Each row below is a small network's average activation on inputs in which a field has the value named, seen along a few directions.
Values that are neighbours, or in one group, have similar rows; names and order tell nothing.
In the rows, 500 means zero.
Strong random noise was added to every row along 6 fixed directions; ignore it. To show where, here is one row again and again, with new noise each time:
[423 601 301 530 526 534 482 488 585 658 480 326 519 722 520 596 390]
[391 709 200 414 612 496 521 632 524 710 538 253 374 685 452 810 227]
[426 308 538 650 556 684 547 623 613 615 553 264 354 443 148 454 452]
[396 542 481 691 482 417 457 403 553 517 359 574 695 657 597 385 481]
[493 460 529 595 548 432 571 459 547 610 440 435 451 428 385 460 414]
[608 323 605 469 601 546 561 320 645 572 530 310 279 336 325 433 618]
[513 539 322 403 545 499 613 647 436 707 508 275 352 479 413 665 236]
[529 438 565 533 545 420 528 364 534 506 419 500 485 435 514 409 535]


Field MIFIR:
puvi: [781 383 411 240 418 660 432 306 527 440 484 304 491 539 653 484 770]
sufo: [462 455 477 653 460 554 533 668 547 625 455 399 537 540 425 412 386]
biz: [683 376 571 592 219 647 483 415 467 494 498 608 774 577 641 259 655]
samum: [648 505 684 409 434 300 550 188 526 422 429 655 503 407 826 309 686]
gak: [372 675 465 497 558 313 470 433 358 395 415 755 606 466 565 561 419]
paden: [357 570 493 643 479 530 470 597 538 552 660 543 511 581 493 518 434]
sav: [648 437 309 147 509 724 494 404 455 620 728 266 318 577 650 630 596]
tude: [460 536 704 701 524 371 438 403 738 404 458 596 570 559 486 400 638]
dep: [356 289 469 628 425 797 519 725 467 581 557 344 482 518 285 389 422]
tokin: [288 464 589 722 540 648 459 744 492 416 651 633 573 466 132 487 540]
zizup: [542 463 363 509 484 578 522 543 469 581 440 391 534 523 434 495 454]
gevos: [561 590 342 427 348 557 652 818 496 818 602 253 373 499 367 712 145]
duz: [387 590 279 711 373 549 386 429 568 616 369 448 818 909 716 400 464]
sodar: [513 497 496 569 434 445 603 448 406 628 523 620 624 429 434 379 434]
tolo: [491 385 649 590 357 541 497 668 264 333 401 729 705 392 418 376 491]
sibe: [663 649 699 652 566 175 573 237 724 575 379 604 472 330 351 493 498]
rep: [641 442 585 571 328 623 533 459 601 556 500 475 544 496 418 409 565]
doza: [304 587 640 860 435 418 487 686 572 506 541 742 634 507 358 482 387]
A value of MIFIR combines one of 6 hidden first parts with one of 3 second parts; all combinations occur once.
biz and sibe share the first part; biz and doza share the second. Which value has the first part of doza and the second part of sibe?
> tude
sodar and zizup share the first part; sodar and tokin share the second. Which value has the first part of tokin and the second part of zizup?
> puvi
samum and paden share the first part; samum and dep share the second. Which value has the first part of dep and the second part of paden?
> sav

Field RULI:
safez: [425 627 543 709 402 463 452 378 637 597 496 571 611 691 542 495 488]
teki: [459 676 287 338 689 386 473 265 577 602 527 431 438 650 632 637 495]
lefin: [516 506 514 368 539 508 421 468 489 343 454 516 516 491 543 568 619]
fen: [586 450 404 526 407 578 536 355 550 671 428 314 535 615 627 395 543]
muleb: [328 501 560 487 576 456 440 538 511 370 493 620 473 537 593 505 511]
zila: [776 489 486 142 492 543 559 358 558 525 611 351 313 438 578 590 649]
nanod: [460 544 446 535 373 618 572 808 334 578 540 477 559 518 385 560 255]
tuso: [630 429 499 380 399 514 484 274 460 529 526 574 578 487 736 397 626]
sasir: [361 388 669 686 599 536 479 503 521 444 555 599 442 399 348 408 540]
nobe: [457 638 364 492 570 459 410 546 564 406 498 440 469 667 527 658 487]
vimez: [458 409 463 494 522 649 446 586 463 453 530 480 565 507 353 516 532]
rati: [503 533 483 525 520 524 479 588 566 472 495 443 500 511 406 572 527]
pasa: [583 401 544 695 386 589 675 524 503 743 570 494 518 332 177 387 396]
nevu: [423 496 440 493 588 541 492 438 521 493 502 406 484 471 406 544 519]
zaku: [569 432 568 587 449 436 527 421 467 526 342 524 581 422 496 339 506]
dubi: [478 494 494 479 562 506 416 540 550 373 474 476 457 600 607 512 592]
fub: [371 497 486 436 570 559 365 674 551 359 584 481 378 594 557 600 555]
dunu: [510 622 554 581 534 415 558 471 646 602 610 436 401 486 372 555 453]
A value of RULI combines one of 6 hidden first parts with one of 3 second parts; all combinations occur once.
dunu and safez share the first part; dunu and fub share the second. Which value has the first part of fub and the second part of safez?
> muleb
zaku and nobe share the first part; zaku and fen share the second. Which value has the first part of fen and the second part of nobe?
> dubi
nanod and zila share the first part; nanod and lefin share the second. Which value has the first part of lefin and the second part of zila?
> rati
